A small network was trained on made-up records. Each row is its average activation on records with the value named, seen along a few directions.
Related values have similar rows: they may be neighbours, one step apart, or belong to one group.
Random noise pushes rows far along 6 fixed directions. That doesn't count. These rows show it; they differ only by the noise:
[  52  297  152 -528  295 -406  453 -523  308  777  797 -972 -474   87
 -354   76 -735  -66  -39  273 -158  172]
[ 230   95   87  221 -113  385  -96   42 -343  -56 -201 -285  364   61
  418  299  276   12 -172  131  -89 -216]
[-644 -162 -168 -204 -195   75 -242 -193   73 -212  157    7  -16  -20
   24  133 -261 -217   69 -359  127   58]
[-571  145 -117  165 -221  296 -115  -14  206 -874 -235  163   77 -135
 -139  111  -48 -262  140 -228  180   62]
[ -44 -520 -265  -56 -393   37 -695 -227 -326  337 -399 -120   97  106
  692  256 -295  -34 -423  226  255 -156]
[-140   18  633  342  117 -140  -80  278 -644  530   96  297 -504  -87
  685 -481  278  359 -639  -71   18 -107]
[ 120  -26  540   91    8 -380  139  349    1  328 -139   28 -699   13
  -82 -367   46  212  -49  599  180 -191]
[-103 -358  526  490 -217    1 -434  609 -710  183 -502  686 -317  -36
  794 -406  595  351 -455  107  231 -352]


Values of J:
j2: [-541 -132 -193 -301  333 -218  301 -147   86  391  842  324 -304 -194
 -414 -346  -75  105  397 -491 -101  127]
j3: [-500 -288 -391  -38  -44 -538 -234 -245  457 -187 -239  876 -487 -110
 -206 -437 -551   49   35 -129  549  328]
j7: [ 714  -80  227 -201 -162  273    5  729  135  -51  -36  -51  303  265
 -536  170  867  179  945  -62 -296 -168]
j11: [-541  396   61 -224  349  -74  524 -484  307   -9  672 -277 -237 -163
 -299 -183 -648  -46  -76 -231 -104  292]
j4: [-206   49  105   26  138 -138 -122  278   77 -237  -42  692  -24 -162
 -103 -514  216  130 -130 -580   96  359]
j1: [ 428 -425  175 -448   -1 -281  255  246  -75  788  218 -367 -130  188
  -46   15   50   56 -100   94  -77 -231]
j10: [-568  -96   41 -245   99 -400  231 -270  219  107  394  -62 -439   81
 -230  -56 -424 -341   39 -299 -162   17]
j9: [ 429  207 -192  524   35  478  216  344 -260 -819 -575  468  898  149
   81  228  813  144  361  236 -120 -316]
j8: [  91  604 -338  236  230 -248   12 -370  503 -582 -136  168  -49 -306
 -381 -140 -525 -261 -326 -101   -7  707]
j5: [-637 -218 -253 -161  129 -206 -142 -298   90   65  418  279 -297 -178
 -105 -175 -343  -20   64 -208  118  175]
j6: [ 377 -256  224  -26 -217  205 -138  595 -125   36 -161  122  205  112
  -59   72  678   14  370 -121 -122 -262]
J is arranged as a ring.
A walk along J starts at j11 and steps to its neighbour j10. Put j2, j7, j8, j5 in the order it reaches them.
Answer: j7, j8, j2, j5
How many steps from neighbour to neighbour lead from j9 to j4, at the fewest?
Answer: 3

Values of L:
l7: [ 334  179 -325 -173   82  147  102 -253  140   -4  145 -390  483   79
 -176  325  -42 -177  132 -155 -258  145]
l11: [  -2 -165   57  -42 -167  101  -85  290   95 -213 -183   38   44  -32
 -126   17  150  -77   77  -22  115  -80]
l8: [  67  -59  225   75   10   42  -41   31 -418  403   84 -260   43   47
  459   51  108   -3 -418   34 -178 -191]
l1: [-599  313 -168 -166  219  140  137 -307  238 -457  573  197  142 -170
 -272  -34 -198    1  216 -789   33  435]
l2: [-139  -98 -359  -44 -213 -142 -559 -350  225  -71 -377  -36  -53 -102
  117  -25 -562 -196 -372    4  265  305]
l9: [ -78  -42   29 -279  141  -99  381 -123   73  136  513 -190  -61  113
 -252  206 -230  -13  313  124 -172  -65]
l4: [-437  210 -224    4  119  159  200  -58 -135 -181  423  116  178    0
  -77    6  313  -61  271 -489 -183  -34]
l3: [ 354  112  117   39  -11  191    9  120   99  -60  -51  -79  143   -5
 -115   85  216    7  187 -140 -104   68]
l5: [ -14 -270  227  189 -249   70 -156  573 -143 -242 -414  334  -39   18
   74  -99  475  -26   68   83  101 -297]
l6: [-346  -56  -91   57  -90  308  -44 -136 -255  -34  155   43  180   75
  335  186   54 -104  -96 -386 -167 -116]
l10: [ 499  622   -6  334  330  261  368 -320    5 -290 -151 -346  418  -81
   19  181   33  165  -75  414 -118   77]
L is arranged as a ring.
A walk along L starts at l7 and steps to its neighbour l1. Put l11, l4, l3, l5 in the order it reaches them.
Answer: l4, l5, l11, l3
List every value one step from l6, in the order listed.
Answer: l8, l9

Values of S:
s7: [-132 -210  117  -75 -171   59   37  168   24   15 -108  -58 -140   83
  -53   32   45  -44   89  172   65 -248]
s9: [ 170 -242   78   92   -3  136 -302   93 -620  478  -29  -31  370   99
  679   93  318   28 -380    8 -306 -268]
s3: [-665  223 -683   31   44  229 -146 -626  117 -650  162  239  404 -143
   54  185 -416 -203  -58 -604   52  387]
s10: [ 241  749 -287  300  175  470  215 -459  349 -860 -132 -251  470 -205
 -223  313 -313  -75  -12  -11  -49  447]
s11: [  64  434 -252  227  261  -86  206 -442  -66  -85  -53  -66   26  -65
   74  -70 -159   85 -181  158  -39  186]
s6: [-558 -241  -39   60 -323   61 -130   90   90 -317 -224  211 -361  -68
   -7  -67 -147  -78  -42   -2  366 -126]
s8: [ 412 -205  218 -211   52   57    0  115 -205  644  399 -169   92  112
  147  135  178  221   93 -113 -167  -75]
s1: [ -49  156 -222  146 -211    1 -225   47  293 -610 -532   11  -38  -87
 -180  -26 -205 -283 -107  132  174  173]
s5: [ 165  -34   63 -175   37 -231  -48   74   40  317  144 -202 -128  -28
 -102 -102  -12  -64  -79  -94  -39  109]
s2: [ 120  128  -59  301  -87  147 -282  -23  148 -379 -508  200  184 -157
  112  -77   93  -43 -198 -193  190  176]
s4: [-568 -207   45 -304   60 -466  128 -258  217  263  401   56 -623    4
 -164 -166 -695  -94  -83   41  100   95]
S is arranged as a line.
List every value one step from s4, in the order listed.
Answer: s7, s9
List every value one step from s8, in the order listed.
Answer: s10, s2
List every value one step from s11, in the order listed.
Answer: s3
